These are the activations of a small network on made-up records, seen along a few directions, one row for each record.
After each row come some of the record's fields: S, M, E, V, L, U.
A field that a record lacks is written absent.
Other fields move the rows too, some of them a lot.
Strong random noise was added to every row along 14 fixed directions; ignore it. To show where, here is one row again and again, with new noise each time:
[ 166 -669 -148 -107  253 -138   79 -380 -283  -73  108  -15   12  332
   32 -404  226  -17 -360 -186   93   75  -79  124  250  185]
[  85  172   -4 -248  195 -205   27  187  233 -494 -154 -317  440 -175
  181  289 -726  169  236  -57 -142 -311  372   83  380  322]
[-105  -18  -38  -36  108  320  563 -152 -329   37 -431 -110  -13   73
  110   38  115  212 -285 -160   91  111  229 -135 -133   36]
[ 790   41 -918  324 -414  -57   69  202 -219 -299 -823  320  166  140
  447  113 -142 -116  219  133 -217  213   80   37  249  334]
[-118 -155 -231  439  118   37  360 -337 -581  336 -224  207  -27   52
  -21 -122  445  123 -246  -27 -124   89 -429  150 -403  259]
[ 352 -287 -159  152   49 -379 -327  -78   82 -150   95   73  462  132
   16  536 -572   79  193 -223  161 -551   70   97  156  399]
[ -43  237  -53  175  -79  -37   11  -93  167  -88  140 -209 -269 -210
 -173 -147 -415  261   -4   99  105   35 -139 -438 -550 -324]
[ 645  700  105  131   15  638  546  137   11 -180 -745  231  431    6
  756  -42 -148  307 -505  -41 -319  -93  205 -461 -601 -480]
[-165  552  109  417 -159  159   51  216  346  368   91   90 -103  280
  199  -28   44  -31   80 -216  363 -224   -9 -506  148 -275]
[-217 -113 -357 -210 -121 -327  285  -41  -75  161  -39   78 -283 -356
 -465  309  -97   77  119 -194 -275  301 -668   87 -690  593]
[-220  -88   67   54   -1  113 -192   71  109 -201 -208 -353  107   25
  189 -135  157 -176  275    9  -18 -162 -212  -94 -264   79]
[-145 -216 -163 -279  270 -225  137 -174   16 -174 -187 -232  491 -284
  372   67  -76  154    4  113 -310 -210  360  166  275  449]
[-242  128 -199  166  242   20   34   83  261 -103 -447 -290  276   28
 -250 -285   46  -68  240   91 -284  -83 -363  -94 -330   10]
[ 121  189 -238 -300 -399  -17  -67 -146  157 -138  274  233 -348   -1
  591  114  264 -183 -116  169  134  238  -39 -121  502   87]
[ 454 -209 -653  364 -634 -570 -162  103   38  369  294  403 -507  -45
 -212  222 -463   42  239 -296  249  167 -346 -334 -351  281]
[-312 -477  135 -305   32 -362  264  -22  -21  408  400 -323 -145 -268
  201 -227 -130  173  -68 -293  103  -44  454 -137  137  266]

[ 367  186 -189 -342 -286  151  -59  271  288 -418 -550 -260  355 -506
  784  117 -223  -27  195  371 -373   -9  618 -175 -130 -108]
(S s2; M m2; E e2; V v3; L l1; U u3)
[-102 -603  -36 -485  274 -203  173 -659  -13  350    5  168  371 -304
   -9  185  238  175 -515   20 -228 -114  -59    8 -576  202]
(S s2; M m2; E absent; V absent; L absent; U absent)
[ 594  476 -277 -111 -312  239  -26  240   -8 -614  -52  360 -514  480
 -159    4  -40 -333  -62  102   85  628 -435  225  567 -150]
(S s5; M m3; E e4; V v4; L l1; U u4)
[ -50 -150   54 -156  173 -203   65 -218  261  146  371  405  -23  124
 -123  -69  -54  215 -394 -529  181   60 -130 -280  -18  108]
(S s2; M m3; E e2; V v3; L l1; U u3)
[ -98  340  -93  275 -514  160  243  -58 -139  565   94  207 -483 -245
 -182  481 -139  284 -100   78  385  129  297 -466 -433 -414]
(S s2; M m1; E e4; V v4; L l1; U u4)
[ 254 -103  164  100 -255 -186 -493  243  228 -395  232 -376  -77 -394
  232 -182 -685  142  292  133  -13 -132  227 -307 -582 -212]
(S s5; M m3; E absent; V absent; L absent; U absent)
[ -33 -221  216 -222  -34  -85 -213 -456   68 -223  352   88 -266 -141
 -271  -57 -197  198 -371  -17  218   66 -163 -315 -574 -245]
(S s2; M m2; E absent; V absent; L absent; U absent)
[ -91  228  139  291  -80  -80  -69  -48  341  621  192  256   60  -53
 -293   37   47  -91   10  210   30 -162 -112   26 -253 -411]
(S s2; M m3; E e2; V v3; L l1; U u3)
[ -23  -18  354   54 -174 -122 -298 -674 -375 -173  750  159 -383 -223
   40  525 -423  281 -270  203  587 -201   31  147   -8  -97]
(S s2; M m2; E e4; V v4; L l2; U u4)
[-183 -595 -143  186  634 -450  166 -186   26  466  262  -13   56  351
 -768 -769  161  159 -250 -473  -91   30 -428 -116 -114  111]
(S s4; M m2; E e1; V v1; L l2; U u2)
[ 902 -306  -26 -443 -255 -140 -157  224  -91 -312 -152   24  189 -158
  370   54 -474 -269    2   62 -342  -12  104  275  -50   75]
(S s2; M m2; E e3; V v3; L l2; U u4)
[-297  152  400  264  145  175 -309 -388  229    7  336 -150  209  -54
   69  259   -3  157  -91  247  396 -522  203 -261 -175 -474]
(S s2; M m2; E e3; V v2; L l1; U u2)
[ 175 -299 -274  331 -148 -237 -234 -164 -101  204   80   53  -44  -38
 -298  -68 -206   63   48  151   99  -57   54 -145 -275 -228]
(S s2; M m1; E e5; V v1; L l1; U u3)
[ 108  198 -221  139    1 -382  471  449 -517  336  -49  161 -177 -191
 -395  136 -386   94  172 -268 -399  263 -334  438   79  510]
(S s2; M m1; E e2; V v5; L l1; U u2)
[ -91 -169   88  187  100 -252   -3 -316    9  710  313  224  263 -156
 -398  429   57    7  -65   61 -119 -386 -487  237 -731   65]
(S s5; M m2; E e2; V v5; L l1; U u2)
[ 409 -270  239 -337   22 -201  -72  290  329  185  189  -30  289  -35
  123  141 -295  -74  -11 -412 -126 -303  -31  -37 -340   47]
(S s2; M m2; E e2; V v5; L l1; U u2)
[-155   37  360 -180  604 -269 -136 -363  216  -98  474  -62  449 -115
 -380   33 -311  237 -259   19 -138 -450 -110  149  -65  -94]
(S s2; M m2; E e3; V v2; L l1; U u2)
[ -38  125  147  -37  -18  399  -51 -466  -91 -259  149   -5 -178 -147
  331 -136  467   63 -402  508  -43  167  -98  -61 -394 -458]
(S s5; M m3; E e5; V v1; L l1; U u3)
[ 267   -8   28 -208 -170  -38 -505   36  811 -117   61 -359  117  -30
  211 -747 -122 -323   57  533  -54 -122  376 -396   50 -880]
(S s2; M m2; E e4; V v4; L l2; U u4)
[-244 -110 -155  336  284   43  412 -124 -543  168 -428 -325   63 -201
 -250 -316   68  275  -66  124 -297  147 -146    8 -598   76]
(S s1; M m2; E absent; V absent; L absent; U absent)
[ 318 -109  244 -299  177  278  268  -39 -167  -26 -190   -7   10  155
 -558  -20  118 -175 -271   82 -278  176 -544  376 -628 -294]
(S s3; M m2; E e5; V v1; L l1; U u3)
[-510   60 -346  940  419 -398  116  248  168  414 -386 -224  409   65
 -436 -603 -218  263  446 -345 -175 -344 -225 -320 -263  274]
(S s5; M m2; E e5; V v5; L l2; U u4)
[ 332   51  312  122   89   88   44  335   56  137   74 -191   58  516
 -383   99 -551 -131   91 -268  440 -268  184   24  258 -328]
(S s5; M m2; E absent; V absent; L absent; U absent)
[-163  186 -119  225   22  -39  -35   79  136  208   83  203  143  128
  125  170  142  122   84 -265  167 -199  163 -272  298  149]
(S s4; M m1; E e3; V v2; L l1; U u2)
[ 114  169   26   44   41 -101  187 -164  -15  -67  -79  209   79  -43
   11  131 -457  199 -186  -91  117  -77  152   38  166   52]
(S s2; M m2; E e4; V v4; L l2; U u4)
[ 245 -258  159  -19    5 -210 -482   -9  104 -555  335 -249 -217  224
  -52 -573 -189 -353  136  122  140   65 -315  237  327 -168]
(S s2; M m2; E e5; V v1; L l1; U u3)
[ 367  347 -139   41  116  152  459  119 -291 -329 -469  373   52   69
  487 -500  -62  267 -429 -266 -334  279   89 -146  174   65]
(S s2; M m1; E e5; V v5; L l2; U u4)
[ 167 -524   38 -214  209 -160  144  235   35  -72 -123 -399   78 -199
  -41 -523 -126   -8  116   23 -337  184  251  303 -104   67]
(S s3; M m3; E e1; V v2; L l2; U u2)
[-125  -75 -270 -148 -164   19 -310 -180  355 -231  -98  -28  -27 -266
 -101  344   98   53  154  111  -70   23 -330 -281 -694  106]
(S s4; M m3; E e4; V v4; L l2; U u4)
[ -61   32 -128  106   52 -118 -375   14  414 -319 -168 -312  201 -173
 -417   -3 -427  126  317  288  -46 -168   35 -257 -422 -222]
(S s3; M m2; E absent; V absent; L absent; U absent)
[-591  -68 -114  478  221  194  211 -363 -670 -121  -23 -131 -306  150
   52 -303  508  209  -91   24  358  239   54  123  438  234]
(S s5; M m2; E e2; V v3; L l1; U u3)
[ 517  222  269  244 -313   -2   50   57 -513  -12  332  152 -240 -110
   97  678 -682  158  -45   35  309 -154  119  268 -127    6]
(S s5; M m2; E absent; V absent; L absent; U absent)
[  88  -63 -170  233   76 -326  125  221  -16  292 -287  316  415   99
   86 -161 -112    4   71 -306 -284 -195  101   80  284  350]
(S s2; M m1; E e5; V v5; L l2; U u4)

Which values does each new row have?
[-310  -49   66  168  354 -148  264   39 -638 -209  -37  -67 -180  -36
 -643  122 -306  331    4 -375  -22  142 -338  293 -106  519]
(S s2; M m1; E absent; V absent; L absent; U absent)
[ 175  563   52 -646  -54  248  366  -15  455  -29 -247  211   93  -85
  -41  371  -42 -184 -309  313 -228  196  -31   50   56 -313]
(S s2; M m2; E absent; V absent; L absent; U absent)
[ 119  116 -414  -27 -451 -223  279  452  193  706 -350   55  -30  -43
 -120  264 -219 -311  419   50   15   16  416   84  413   84]
(S s2; M m2; E e4; V v4; L l2; U u4)
[ 122  125  167 -268 -424  -16   78  480 -117  185  -65 -186 -245 -475
  264  -65    1 -330  349  501 -432  289  115  476 -148  -35]
(S s3; M m3; E absent; V absent; L absent; U absent)
[ 764 -371  471 -244 -383  -51 -600 -223 -319  -78  635  372  -97  161
  232  429 -181 -357 -248   63  223 -296  -96  373   95 -173]
(S s2; M m1; E e3; V v3; L l2; U u4)
[ 310 -913 -428 -176  -16 -530 -145 -378  -13  234 -123   26  340 -378
 -102 -176 -328  233 -153  -35 -223 -146  443 -274 -472  144]
(S s2; M m2; E e3; V v3; L l2; U u4)
[-267  149   89 -483   52 -168  175 -124  -87 -127  348  -52 -231 -350
   65   33   65  -65  -88  282 -240  286  -56  451  483  337]
(S s5; M m2; E e3; V v3; L l2; U u4)
[-158 -202    7  -78 -186  -84   60 -199 -466   -6  229   -2 -459 -172
 -311  170 -142   38   -1   11  151  232 -105  217 -106  220]
(S s5; M m1; E e3; V v3; L l2; U u4)
[-327 -161   24  -79  117 -458 -300  -53  398  201  465  141  183 -270
  262 -470  216   67  -80 -134 -278 -165  -58 -261   48  167]
(S s2; M m1; E e4; V v4; L l1; U u4)
[ 331 -207 -351   -2 -280 -160    3   92  466  781   21  365  195 -185
  152  -19  165   66 -155 -149 -166 -115  165 -706 -639 -291]
(S s2; M m1; E e3; V v2; L l1; U u2)
[ 229 -473  -52 -443 -227 -166 -113  -69   89   23  270  -67 -148 -117
  356   69   22 -175  -25   97   92  142  198  138   88  133]
(S s5; M m3; E absent; V absent; L absent; U absent)
[  -7 -214   41  -97  158 -168  519 -152 -303  755  -31  182  219  -12
 -404  352    0   31 -199   -4  -97 -145  178  547  135  197]
(S s3; M m2; E e4; V v4; L l2; U u4)
[ 353 -727  557 -350   76 -137 -514   74  -69 -508  283 -438  105  -75
  182 -389 -277 -181   72  -84  -28 -195  105  238 -235  -90]
(S s2; M m2; E e3; V v2; L l1; U u2)
[ 684   69  -51  225 -437 -267   97  678 -168  256 -374   22  -66  -40
   64 -297 -613 -426  409   26 -263  114 -142  338 -154  -12]
(S s2; M m2; E absent; V absent; L absent; U absent)
[-475    2 -480  298 -137  -84  415 -312 -257  765 -103  108 -262 -134
 -289  101  461   23  -29  444   47  259  254  218  306   58]
(S s5; M m3; E e4; V v4; L l2; U u4)
[  26 -328 -159 -495 -114   76  282   81  121  223 -447 -129  117   55
 -251  558    3 -113  121 -235   48   15  285  -37 -179  188]
(S s4; M m2; E e1; V v1; L l2; U u2)
